These are the activations of a small neural network, seen along a few directions. Each row is one input.
Each table varies a few parts of the input and shows all the possible inputs, shuffled.
Descriptions start from the smaller parts, as in this example, which fits no table here: values(2) and (point or ring(11) or (line(4) and ring(8))).
Shared parts are said once, and a part with two or three values counts as separate values.

Other details of the inputs shift rows strongly along two fixed directions, in all tables alike. That doesn't count.

Table:
R1: [-24   0  -8 -37  64  11 -42  21  -2   5  -5   3  40  13]
R2: [ 34   1   8  26 -30  15   6 -18  -2   8   1 -13 -39  -1]
R3: [-38 -24  19 -29  39   6 -32  33  19   5 -13  11  28  -9]
R4: [ 34   5   4  24 -27   9   8 -20  -2  13  -9 -15 -39  -5]
R5: [ 28  -1   0  27 -35  17   3 -15  -3   5   3 -14 -43   4]
R6: [-38 -19  15 -29  42  -1 -31  29  19   9 -22  11  28 -12]
R7: [ 48  13 -27 -14 -15   4  10 -37 -18  10  18  -1 -26  27]
R8: [ 28 -12 -13   9 -37   2  24 -22   5  11  18   5 -37  12]
R9: [-36 -13  12 -30  40   3 -30  32  16  12 -22  15  32 -19]
R10: [-44 -26  12 -29  35   8 -34  37  18   3 -11  10  23  -3]
R11: [-34 -29   5 -34  52   1  -3  21  20 -11   1  37  17  -9]
R12: [ 36  10   0  23 -28  13  10 -17  -5  16  -8 -10 -36 -11]
R13: [ 54  22 -15  10 -10  16 -10 -25 -26   5   2 -18 -31  22]
R14: [ 34  -3  -9   5 -30  -7  26 -27   9  17   5   6 -35   3]
R15: [ -82   76   -1   76  -60  -98   95    6  -47 -108   43  -26  118  -12]
Description of these inputs: values(3) and (point or line(4)).
Q: The inputs of R3 and R2 match in every part but the values(3) part. If R9 is changed in the same way as R3 into R2, which row does it become?
A: R12
Q: Which other rows does R8 become when the values(3) part takes its other values? List them by row number.
A: R5, R10

Table:
R16: [ 22  -4  11  38 -67  -3  16 -16   1   5   5 -30 -41   9]
R17: [ 37  26  -6  34 -56  12 -13 -21 -20  18  11 -42 -16  20]
R18: [-34  31   4  24  -7 -29   2   6 -34 -49   9 -30  50  16]
R19: [ 50  17 -12  29 -34   3  14 -38 -20  -4  25 -22 -25  30]
R20: [ 18 -12   0 -36  40  22 -41   0   2  24 -25   3 -17   7]
R21: [ 29  -7  -6 -37  56  23 -16 -10   8  23 -13  19 -14   2]
R22: [ -1 -39  -6 -29  26  27  -4   8  20   8  -3  38 -41 -10]
R23: [-15   0  -5  -9  12  -9  30   4   8 -10  -5  31  -1 -27]
R24: [-39   9  14  37 -13 -33  39   4  -4 -48  19  -4  35 -10]
R25: [-25  37 -20  15   2 -27  29   3 -37 -58  25  -2  44  11]
R26: [ 12 -10   0 -25  30  36 -55  12   6  35 -16  -3  -9   3]
R27: [ 25  -9 -24 -44  48  26 -17   0  -1  12  -4  30 -25   6]
R28: [ 54  24 -12  25 -31  -2  21 -40 -19   2  18 -20 -21  22]
R29: [  5 -16   1 -23  28  42 -59  15   4  29  -8  -8 -14  13]
R30: [ 28  -1 -24 -48  51  23 -10  -3   1  18 -11  32 -22  -2]
R31: [ 36   2   5  38 -50  -9  37 -32   6   6  12  -7 -35  -3]
R32: [-30  46   3  28 -12 -25   1  11 -28 -24   3 -32  64  -6]
R33: [-42  13  -4  26 -19 -30  46   7 -13 -53  19   9  28 -14]
R34: [  25  -14  -11  -24 -101  -46   35  -33   26   54   40    3   16   32]
R35: [-48   6  -3  28 -21 -23  43  10 -15 -59  26   4  24  -4]
R36: [-29  24  -1  28   5 -23  16   0 -31 -59  31 -18  48  23]
R37: [-116  -16   31   -8   59  -11  -24   77   13  -45  -12   10   88  -28]
R38: [ -1 -47  12 -18  30  30 -12   5  29  11   0  22 -36  -1]
R39: [-21  -4  18  11  -6  -2  -9  24  15  13 -18   0  17 -27]
R40: [-39  17  -4  25 -18 -33  49   5 -12 -49  16  11  29 -18]
R41: [ -1  19   1 -14  23  -7 -11  -2 -13   0 -20  -9  19  -2]
R42: [ 55  28 -12  23 -30  -3  25 -42 -19   6  14 -19 -19  18]
R43: [-19 -10 -41 -56  -9 -42  -1  -7  22  45  29   8  55  45]
R44: [ 26  -5 -24 -46  49  25 -13  -1   0  15  -8  31 -23   2]
R45: [ 38  18  -5  27 -49   3  -4 -29 -26   1   9 -38 -28  33]
R46: [-27  49   2  26 -11 -26   4   9 -28 -21   0 -31  65 -10]
R47: [ 34  11 -13  25 -54  -9  48 -30  -3   4  10   7 -40 -11]
R48: [  3 -22  16 -15  14  22 -28  20  32  47 -33  15 -14 -31]
R49: [  2 -44  11 -18  31  25 -11   4  30  13  -4  24 -34  -6]
R50: [ 25   5  10  46 -74   4  10  -8   4  24   0 -28 -25  -5]
R51: [ 15  -7   0 -27  31  33 -52  11   7  38 -19  -2  -8  -1]
R52: [ 16 -15   0 -34  38  24 -45   1   1  21 -21   2 -19  11]
R53: [-113    6   12  -29  117  -28  -14   58  -14  -86    6   23  118   -6]
R54: [  5 -25  16 -25  23   9 -17   8  29  33 -37  19 -26 -25]
R55: [ 30   5   9  36 -64 -13  21 -22   3  13  -7 -21 -34  -5]
R56: [-45  13  19  35 -27 -37  23  14  -7 -41   0 -18  35 -11]
R57: [ -3  15   1 -12  22  -6 -15   0 -13  -3 -16 -10  17   2]
R58: [ 39  11   5  35 -47 -13  44 -35   7  13   5  -4 -31 -11]
R59: [ -1 -30  17 -13  12  27 -33  24  30  41 -26  11 -18 -22]
R60: [ -4 -39  17 -21  18  21 -27  16  28  21 -22  10 -34  -7]
R61: [ -3   7 -21 -14  26   5  -2   5 -19 -27  15  14   5  15]
R62: [-10 -39  18 -11   8  39 -37  29  30  32 -15   2 -25  -8]
R63: [ 32   9   9  34 -62 -16  24 -24   3  16 -10 -19 -32  -9]
R64: [ 17 -21 -22 -39  45  33 -26   4  -6   3   7  26 -31  19]
R65: [-14 -10  13   4  16 -10  19   1  16  -8  -3  17   5 -19]
Q: The inputs of R30 and R23 match in every part but one. If R42 is changed in the same way as R30 into R23, which row does it become?
A: R65
Q: Describe the family of inputs behind these rows.
A: values(2) and (point or (line(4) and line(6)))
Q: Start at R45 and move only the line(6) part, one step at a time. The first step leads to R18. Which rows follow, in order?
A: R52, R20, R57, R41
Q: Which other rows does R62 become when the line(4) part takes its other values? List them by row number.
A: R16, R35, R38
Q: Which other rows does R64 become when the values(2) part takes its other values? List them by row number.
A: R35
